A small network was trained on invented records. Each row is its activation on one of them, seen along a few directions.
Each row is followed by the record's values for the fields Giti, Lera, Salar, Ramob, Bod, Ruzug, Tasol.
Not every record has every field; a missing one is written missing.
The largest differences between rows may come from other fields.
In the rows, 500 means zero.
Random noise pushes rows far along 7 fixed directions. That doesn't count. These rows show it; they differ only by the noise:
[267 359 665 499 677 568 575 469 605 590 435 383 375 453 617 371 637 706
 803 386 670 700 415 467 403 524]
[422 451 331 593 543 613 731 472 606 907 472 477 364 628 776 437 453 505
 690 660 298 756 573 509 389 690]
[521 465 529 465 497 474 492 505 532 474 488 506 490 483 455 456 472 543
 466 478 529 389 499 479 551 435]
[635 713 234 257 657 511 540 535 272 473 516 306 586 285 507 579 401 500
 256 346 499 908 628 745 570 303]
[469 582 410 613 359 285 486 559 263 405 410 673 632 283 271 406 327 405
 407 484 659 549 542 657 599 439]
[532 440 396 255 771 693 386 370 579 656 354 429 419 497 786 585 381 669
 484 565 410 666 720 424 555 477]
[261 387 549 488 564 527 316 364 176 738 325 514 835 454 510 302 282 457
 728 483 691 683 476 664 602 563]
[494 564 436 408 506 506 488 448 485 427 589 495 565 377 385 504 517 652
 294 352 682 700 474 617 554 335]
[738 561 374 344 521 482 482 546 524 435 488 475 455 489 501 579 379 468
 264 544 332 304 643 464 611 376]

[547 538 495 512 506 502 533 478 453 467 591 453 598 472 416 532 542 445
 397 461 473 508 494 521 498 457]
Giti=u1, Lera=missing, Salar=missing, Ramob=g2, Bod=p4, Ruzug=l1, Tasol=k4
[421 374 737 524 418 455 318 514 482 413 487 547 615 586 353 343 531 526
 636 444 686 183 328 436 577 486]
Giti=u4, Lera=c2, Salar=missing, Ramob=g3, Bod=p2, Ruzug=l1, Tasol=k1
[582 625 355 523 382 373 584 533 318 477 489 597 614 383 352 466 379 350
 277 525 455 535 561 624 561 455]
Giti=u4, Lera=missing, Salar=z1, Ramob=g1, Bod=p4, Ruzug=l1, Tasol=k4
[415 472 494 508 532 565 437 471 642 518 531 558 404 513 553 504 591 685
 548 501 660 622 500 454 458 496]
Giti=u1, Lera=c1, Salar=missing, Ramob=g3, Bod=p4, Ruzug=l1, Tasol=k1
[351 497 429 750 332 380 711 506 611 534 449 692 374 369 542 521 420 486
 531 661 437 684 603 493 425 551]
Giti=u1, Lera=missing, Salar=z1, Ramob=g1, Bod=p4, Ruzug=l1, Tasol=k4
[420 469 535 671 361 469 598 484 617 541 569 554 453 536 522 499 521 490
 590 558 492 487 476 446 460 556]
Giti=u1, Lera=missing, Salar=missing, Ramob=g2, Bod=p4, Ruzug=l2, Tasol=k4
[387 478 486 673 437 387 386 495 561 406 343 850 396 367 431 470 456 638
 511 628 716 549 592 419 506 584]
Giti=u4, Lera=c2, Salar=missing, Ramob=g3, Bod=p2, Ruzug=l1, Tasol=k1
[462 423 592 137 752 709 105 288 308 524 440 381 838 488 511 496 434 611
 438 374 704 564 474 550 647 374]
Giti=u1, Lera=c1, Salar=missing, Ramob=g3, Bod=p4, Ruzug=l1, Tasol=k1
[409 538 435 608 509 342 437 652 247 507 213 642 480 365 468 337 355 372
 747 591 577 509 587 580 542 592]
Giti=u2, Lera=c2, Salar=missing, Ramob=g3, Bod=p2, Ruzug=l1, Tasol=k3
[602 604 485 312 806 538 530 653 523 275 424 338 234 319 572 587 701 639
 469 297 591 679 604 482 433 394]
Giti=u2, Lera=c3, Salar=missing, Ramob=g3, Bod=p1, Ruzug=l1, Tasol=k1
[480 501 355 377 625 573 311 462 469 615 397 544 451 511 675 541 395 601
 538 584 530 701 638 480 547 508]
Giti=u4, Lera=c1, Salar=missing, Ramob=g3, Bod=p4, Ruzug=l1, Tasol=k1
[535 460 610 392 578 445 566 589 368 445 363 303 516 395 466 443 480 369
 597 401 410 368 481 562 543 436]
Giti=u2, Lera=missing, Salar=z3, Ramob=g1, Bod=p1, Ruzug=l1, Tasol=k1
[430 531 488 436 642 477 378 558 355 427 337 428 478 365 585 503 449 514
 670 491 588 680 614 517 499 502]
Giti=u1, Lera=c2, Salar=missing, Ramob=g3, Bod=p2, Ruzug=l1, Tasol=k1
[471 513 538 689 293 277 551 645 432 331 427 684 454 440 284 393 496 422
 571 500 592 252 440 495 517 501]
Giti=u2, Lera=missing, Salar=missing, Ramob=g2, Bod=p2, Ruzug=l2, Tasol=k1
[520 442 557 396 677 594 455 505 613 525 473 411 375 533 646 535 595 602
 572 474 500 501 509 363 467 529]
Giti=u4, Lera=c3, Salar=missing, Ramob=g3, Bod=p4, Ruzug=l1, Tasol=k2
[448 462 468 350 736 563 373 534 444 633 320 396 405 523 747 448 427 555
 773 538 522 602 585 459 510 533]
Giti=u4, Lera=c1, Salar=missing, Ramob=g3, Bod=p4, Ruzug=l2, Tasol=k1
[612 432 457 281 733 729 318 387 532 619 472 366 521 656 801 655 411 511
 488 614 263 416 631 354 557 572]
Giti=u2, Lera=missing, Salar=missing, Ramob=g2, Bod=p2, Ruzug=l1, Tasol=k2
[524 512 446 400 383 616 478 467 496 695 741 377 679 761 489 440 539 485
 480 472 493 463 320 607 525 454]
Giti=u1, Lera=c1, Salar=missing, Ramob=g3, Bod=p4, Ruzug=l1, Tasol=k1
[594 527 432 479 379 453 412 531 331 596 510 539 660 627 451 452 325 317
 488 578 433 336 485 567 605 533]
Giti=u4, Lera=c1, Salar=missing, Ramob=g3, Bod=p1, Ruzug=l2, Tasol=k2
[532 471 482 564 505 568 670 481 579 563 535 511 453 541 541 484 564 499
 479 514 397 485 481 486 459 572]
Giti=u2, Lera=missing, Salar=missing, Ramob=g2, Bod=p2, Ruzug=l1, Tasol=k2
[464 554 438 631 482 496 604 500 526 551 517 622 430 462 500 498 551 500
 504 545 520 696 530 518 383 623]
Giti=u1, Lera=c2, Salar=missing, Ramob=g3, Bod=p1, Ruzug=l2, Tasol=k2
[707 706 224 488 395 493 621 521 484 468 659 441 508 475 517 684 396 415
 193 528 298 699 621 586 553 408]
Giti=u4, Lera=missing, Salar=missing, Ramob=g2, Bod=p2, Ruzug=l2, Tasol=k4
[466 380 535 634 466 453 532 558 489 665 333 515 407 625 673 421 364 301
 857 712 299 249 555 372 462 678]
Giti=u1, Lera=missing, Salar=missing, Ramob=g2, Bod=p4, Ruzug=l2, Tasol=k2
[503 543 355 448 459 522 457 548 503 608 500 604 466 598 486 425 470 542
 498 540 557 485 475 567 545 490]
Giti=u2, Lera=c1, Salar=missing, Ramob=g3, Bod=p1, Ruzug=l1, Tasol=k3
[427 469 486 649 216 469 640 471 565 629 666 515 646 627 404 420 485 438
 492 542 420 455 345 611 489 519]
Giti=u1, Lera=missing, Salar=z3, Ramob=g1, Bod=p2, Ruzug=l1, Tasol=k1
[425 372 675 566 553 550 655 541 596 671 524 273 428 691 686 490 605 463
 852 540 300 404 403 403 409 598]
Giti=u2, Lera=missing, Salar=missing, Ramob=g2, Bod=p2, Ruzug=l2, Tasol=k4
[393 463 470 605 517 513 491 463 344 674 348 604 594 462 555 385 398 380
 661 580 520 610 556 528 476 671]
Giti=u1, Lera=c3, Salar=missing, Ramob=g3, Bod=p4, Ruzug=l1, Tasol=k2
[529 608 548 330 714 481 467 554 331 277 527 314 565 271 370 500 650 572
 393 218 716 683 460 623 504 323]
Giti=u3, Lera=missing, Salar=missing, Ramob=missing, Bod=p4, Ruzug=l1, Tasol=k2
[625 580 451 333 477 508 193 544 234 521 568 458 771 647 373 433 398 360
 412 457 526 246 413 615 663 407]
Giti=u2, Lera=c2, Salar=missing, Ramob=g3, Bod=p4, Ruzug=l2, Tasol=k3
[296 342 685 455 580 636 562 331 635 632 488 413 514 496 598 445 629 691
 619 414 593 650 404 495 470 490]
Giti=u2, Lera=missing, Salar=z3, Ramob=g1, Bod=p4, Ruzug=l1, Tasol=k4
[468 683 353 558 581 344 587 673 284 434 428 516 413 295 436 442 521 450
 580 415 659 853 530 668 416 531]
Giti=u4, Lera=c1, Salar=missing, Ramob=g3, Bod=p1, Ruzug=l2, Tasol=k1
[527 622 395 719 374 362 655 708 522 494 548 606 300 560 399 421 607 390
 572 536 493 453 441 522 384 588]
Giti=u2, Lera=c3, Salar=missing, Ramob=g3, Bod=p1, Ruzug=l2, Tasol=k3
[337 360 641 488 507 624 566 343 728 581 581 454 499 515 550 503 623 679
 539 457 546 617 406 477 451 522]
Giti=u1, Lera=missing, Salar=z3, Ramob=g1, Bod=p1, Ruzug=l1, Tasol=k2
[514 373 478 434 485 723 472 303 777 675 626 554 471 732 617 562 528 643
 373 618 386 426 504 375 469 561]
Giti=u1, Lera=missing, Salar=z2, Ramob=g1, Bod=p1, Ruzug=l1, Tasol=k2
[383 412 507 447 681 675 473 285 565 621 308 651 451 390 655 509 482 697
 456 515 601 735 638 443 486 586]
Giti=u2, Lera=missing, Salar=z2, Ramob=g1, Bod=p4, Ruzug=l2, Tasol=k4

Which values does each new row have?
[496 490 608 553 454 485 359 487 585 347 566 593 487 512 427 553 544 559
 460 485 631 388 482 413 501 497]
Giti=u1, Lera=c2, Salar=missing, Ramob=g3, Bod=p1, Ruzug=l2, Tasol=k2
[494 416 588 465 604 645 600 511 665 607 555 282 386 627 701 499 590 511
 677 512 400 468 446 407 425 533]
Giti=u1, Lera=c1, Salar=missing, Ramob=g3, Bod=p4, Ruzug=l1, Tasol=k2
[460 533 424 568 395 496 575 548 452 641 585 483 563 609 493 413 485 396
 594 523 491 556 416 606 472 564]
Giti=u1, Lera=c1, Salar=missing, Ramob=g3, Bod=p1, Ruzug=l1, Tasol=k1
[427 414 602 781 256 411 614 498 631 578 574 648 494 667 468 433 466 347
 644 665 389 212 417 403 466 652]
Giti=u1, Lera=missing, Salar=missing, Ramob=g2, Bod=p1, Ruzug=l2, Tasol=k4
[526 549 418 450 583 446 310 561 394 462 290 621 427 441 495 445 408 487
 552 544 587 414 595 482 564 484]
Giti=u2, Lera=c3, Salar=missing, Ramob=g3, Bod=p4, Ruzug=l2, Tasol=k3
[459 356 520 535 494 699 470 371 702 762 539 532 501 744 698 516 479 526
 591 637 366 446 518 368 479 652]
Giti=u1, Lera=c3, Salar=missing, Ramob=g3, Bod=p1, Ruzug=l1, Tasol=k2
[384 364 744 623 316 493 543 389 645 481 565 591 513 545 352 417 604 599
 513 455 633 304 330 439 507 477]
Giti=u2, Lera=missing, Salar=z3, Ramob=g1, Bod=p4, Ruzug=l2, Tasol=k4
[463 509 519 659 443 398 662 583 752 397 525 578 183 477 551 544 593 585
 589 543 505 511 530 374 421 518]
Giti=u4, Lera=missing, Salar=missing, Ramob=g2, Bod=p1, Ruzug=l2, Tasol=k4
[572 513 476 359 578 542 509 446 360 560 413 414 600 436 548 515 412 418
 407 491 385 514 589 565 572 466]
Giti=u2, Lera=missing, Salar=z3, Ramob=g1, Bod=p4, Ruzug=l1, Tasol=k4
[368 362 655 734 304 413 622 518 424 658 558 514 649 610 394 258 515 347
 706 514 510 339 265 587 442 601]
Giti=u4, Lera=missing, Salar=z3, Ramob=g1, Bod=p4, Ruzug=l1, Tasol=k2
[497 417 717 426 545 406 699 629 411 550 433 151 527 513 538 374 472 304
 801 426 299 316 381 574 506 441]
Giti=u4, Lera=missing, Salar=z3, Ramob=g1, Bod=p1, Ruzug=l2, Tasol=k4
[596 419 599 445 421 548 220 316 386 414 516 618 829 545 331 523 353 436
 247 535 508 169 493 486 709 440]
Giti=u2, Lera=missing, Salar=missing, Ramob=g2, Bod=p2, Ruzug=l1, Tasol=k2
[263 487 474 827 203 420 645 408 481 617 649 734 632 492 298 371 555 509
 524 525 715 727 345 623 426 594]
Giti=u1, Lera=missing, Salar=missing, Ramob=g2, Bod=p4, Ruzug=l1, Tasol=k4
[592 600 505 484 594 512 321 538 514 269 587 461 474 458 519 709 560 544
 356 477 530 527 591 394 455 481]
Giti=u1, Lera=c2, Salar=missing, Ramob=g3, Bod=p2, Ruzug=l2, Tasol=k2
[398 316 612 500 583 594 294 430 384 716 285 611 597 630 624 347 352 426
 774 640 504 309 527 434 566 698]
Giti=u2, Lera=c2, Salar=missing, Ramob=g3, Bod=p1, Ruzug=l1, Tasol=k1
[584 496 530 560 433 447 458 543 482 426 456 563 536 523 450 506 429 368
 481 580 407 246 540 408 534 554]
Giti=u1, Lera=c3, Salar=missing, Ramob=g3, Bod=p2, Ruzug=l1, Tasol=k2
[589 581 341 484 320 493 256 394 399 479 549 794 776 543 313 559 293 477
 169 581 609 421 555 583 649 452]
Giti=u1, Lera=c1, Salar=missing, Ramob=g3, Bod=p1, Ruzug=l2, Tasol=k1
